Each row below holds a small network's activations on one input, seen along a few directions.
In each table, some parts of the input vary, and every possible input appears once, in random order.
A made-up example of a description, with smaller parts first: one of 4 places along a line, together with either a single point or one of 11 places around a ring or (one of 2 separate values, together with one of 8 places around a ring).
Shared parts are said once, and a part with two or three values counts as separate values.
In the rows, 128 means zero.

Other details of the inputs shift rows strongly along two fixed directions, in all tables alike. That doesn't count.

Table:
row 1: [ 61 194 102  68 163 108  76 122 174 174 143 130 112]
row 2: [ 97 166 138  79 167 114 106 111 124 153 140 115 108]
row 3: [188  88 120 180  88 125 160 125 111  94 103 145 153]
row 4: [102 176  55 148 109 116 102 182 243 120 123 129 127]
row 5: [141 109 171  99 143 131 137  92  49 147 139 126 128]
row 6: [ 57 197  92  86 177 104  95 113 189 158 149 117  96]
row 7: [113 170  40 139 113 106 101 165 234 113 132 136 132]
row 8: [ 98 144 137  93 162 116 120  93 104 155 145 123 112]
row 9: [203  94 128 163  97 127 156 149 109  87 112 130 147]
row 10: [149 118  92 163 105 129 143 159 165  99 137 115 127]
row 11: [101 151 150  81 152 118 104 100  99 164 131 131 123]
row 12: [120  67 127 137 146 171 109 168 200  45 122 194 153]
row 13: [198  95 130 179 101 127 168 141 112  81 104 125 142]
row 14: [ 96 146 159  99 158 137 122 118 108 155 144 103 104]
row 15: [101 138 147  90 149 138 115 120 103 158 158 110 112]
row 16: [138 109 193 100 142 144 137 111  48 147 140 108 119]
row 17: [183  92 135 182  80 136 157 151 114  96  98 134 152]
row 18: [105 172  50 153 124 117 117 175 247 105 141 109 110]
row 19: [177  90 135 193  83 139 165 145 116  96  93 132 149]
row 20: [188  83 112 178  85 123 157 128 111  94 109 146 156]
row 21: [139 107 189  98 138 146 133 116  51 151 143 112 122]
row 22: [132 113 183 108 139 131 135  83  47 155 117 134 132]
row 23: [112 100 181 117 131 140 140  82  47 165 126 133 131]
row 24: [ 62 158 141 101 154 127 111  96 127 176 133 127 112]
row 25: [140 122  93 166  91 130 134 156 167 112 118 135 143]
Description of these inputs: either a single point or (one of 4 places along a line, together with one of 6 places around a ring).
A walk changes only the place on the ring of 6. It starts at row 7 and steps to row 20. List the rest of the walk in order.
> row 3, row 22, row 11, row 1

Table:
row 26: [201  51 108 195  78 138 168 173 129  57 125 127 149]
row 27: [162 102  66 163  82 123 124 178 186  87 127 145 154]
row 28: [ 83 159  88 111 153 129  99 139 198 127 169 112 102]
row 29: [ 94 167  59 152 139 138 118 179 243 116 148 117 111]
row 30: [128 111 109 145 125 128 127 104 137 115 135 144 129]
row 31: [191  75 148 176 103 160 171 136 101  90 138 125 143]
row 32: [ 81 178 106 107 175 138 102 154 209 123 142 118 106]
row 33: [141 131 140 142 132 102 144 117 107 133 100 130 128]
row 34: [141 116 137 149 139 141 143 118 132 103 103 152 141]
row 35: [ 35 163 127  67 182 124  97 125 140 171 170 113  95]
row 36: [ 63 186 133  80 170 133 108 103 143 184 169  99  91]
row 37: [ 66 200 139  78 185 122  98 117 139 177 147  93  89]
row 38: [137 105 112 147 109 109 142 112 117 122 121 128 137]
row 39: [116 121 152 111 136 126 132  68  71 156 135 126 118]
row 40: [125 189  70 142 129 113 117 164 228 107 141  98 109]
row 41: [142 118 112 141 128 126 123 116 158  85 120 147 133]
row 42: [149 116 118 139 116  98 134 117 114 108 110 123 135]
row 43: [161  96 184 123 111 138 153 112  37 166 116 136 142]
row 44: [ 99 166  56 136 124 118 101 186 238 133 133 146 131]
row 45: [162 121 116 137  97 131 128 124 116 130 135 126 139]
row 46: [151 119  60 191  81 102 155 157 180  91 107 134 141]
row 47: [173 107 189 118 122 123 142 116  37 152 107 130 141]
row 48: [152 115  69 203 100 135 152 155 197  88 108 152 145]
row 49: [114 126 157  92 125 124 125 107  59 177 137 126 132]
row 50: [148 125 120 159 111 128 153 101 124 128 124 130 135]
row 51: [115 132 170 114 147 151 148 104  71 167 141 104 110]
row 52: [131 127 130 153 124 132 154 102 107 146 112 131 130]
row 53: [173 100 179 124 126 134 145 100  44 120 131 103 118]
row 54: [ 64 174  80 150  78 141  74 188 245 130 104 123 128]
row 55: [132 128 125 145 124 127 151 152 134 135 131 110 114]
row 56: [108  78 215 155  92 155 133  87  48 142  86 130 143]
row 57: [233  96 104 184  65 124 148 154 123  71 104 127 157]
row 58: [ 98 118 146 170  83 157 120 167 161 108 107 100 124]
row 59: [157 115 129 132 121 111 135 143 111 103 128  98 124]
row 60: [147 106 150 119 141 145 128 123 116  98 139 123 119]
row 61: [145 101 141 104 127 130 112 134 110 112 123 147 145]
row 62: [ 94 120 155  97 159 119 121 101  98 131 122 149 130]
row 63: [107 124 173  94 171 139 127 133 110 133 131 128 112]
row 64: [ 98 125 165 102 168 124 126 104 109 140 113 154 126]
row 65: [ 82 202 133  64 165 116  83 102 139 186 149 117 110]
row 66: [197  90 144 140  93 115 139 134  70 109 109 124 154]
row 67: [125 120 186  93 164 156 131 100  88 133 145 123 116]
row 68: [128 131 157 105 143 115 123  72  71 143 125 120 117]
row 69: [160 110 179 141 131 128 157  84  43 139 102 128 136]
row 70: [ 88 182  95 106 149  97 105 158 177 131 143  95 102]
row 71: [ 58 178 146  49 185 126  80 125 149 178 137 145 111]
row 72: [ 95 170  51 142 118 107 124 182 223 118 146 103 109]
row 73: [150 124 125 113 126 137 106 130 142 107 130 146 137]
row 74: [163 130 123 142  99 139 139 125 120 139 133 129 144]
row 75: [128 119 133 148 123 116 153 113 107 147 109 136 128]
row 76: [ 91 117 152 116 156 127 132 100 100 159 126 151 124]
row 77: [155  91 191 124 139 149 153  76  57 119 118 152 142]
row 78: [ 46 161 130  59 186 110  83  95 148 152 141 138 111]
row 79: [126 137 163  85 149 149 110 105 110 145 137 146 134]
row 80: [172 122  71 182  86 129 150 164 187  80 136 106 124]
row 81: [121 144 164 106 154 117 131 127  93 149 128 103 105]
row 82: [205  60 119 211  82 144 183 187 135  65 114 135 148]
row 83: [215  71 100 189  64 146 149 156 132  72 120 148 164]
row 84: [124 150 150 114 145 117 128  80  98 149 125 123 121]
row 85: [141 134 104 152 113  92 138 134 134 106 106 126 133]
row 86: [107 109 162  90 135 136 118 112  62 164 143 143 136]
row 87: [123 121 168  95 138 155 122  93  77 167 148 142 135]
row 88: [127 136 164  86 132 112 117 111  57 162 126 121 130]
row 89: [142 142 114 140 109 139 135 137 131 152 122 129 138]
row 90: [ 57 159  76 116 151 106 102 132 190 139 142 140 119]
row 91: [176 129  87 168 102 145 130 182 199  80 103 153 153]
row 92: [169  90 106 154 111 129 138 172 163  58 122 128 134]
row 93: [ 67 173  94 111 160 126 103 104 190 152 150 139 116]
row 94: [115 121 170 100 145 158 125 104  70 174 136 144 135]
row 95: [231 104 112 198  68 132 165 168 124  81  90 131 162]
row 96: [ 66 164 112  84 173 118  96 153 182 126 149 118 105]
row 97: [102 160  51 136 119 106 117 174 226 113 149 101 111]
row 98: [ 58 149  86 101 157 107  95 116 179 145 146 138 116]
row 99: [121 116 155  89 125 124 120 101  64 170 139 125 131]
row 100: [158  81 192 103 127 141 134 117  36 127 118 151 153]
What is each input in this table made of?
> one of 3 separate values, together with either a single point or (one of 4 places along a line, together with one of 6 places around a ring)
Changing only the choice among 3 separate values turns row 66 into row 59. The same change can be made to row 91. Which row results?
> row 32
Changing only the choice among 3 separate values turns row 45 into row 39. The same change can be made to row 57. Which row results?
> row 68
Change only the choice among 3 separate values in row 70. List by row number the other rows that result.
> row 85, row 88
Change only the choice among 3 separate values in row 55. List by row number the other rows that result.
> row 43, row 75
Change only the place on the ring of 6 in row 90. List by row number the other rows that result.
> row 30, row 48, row 76, row 93, row 98
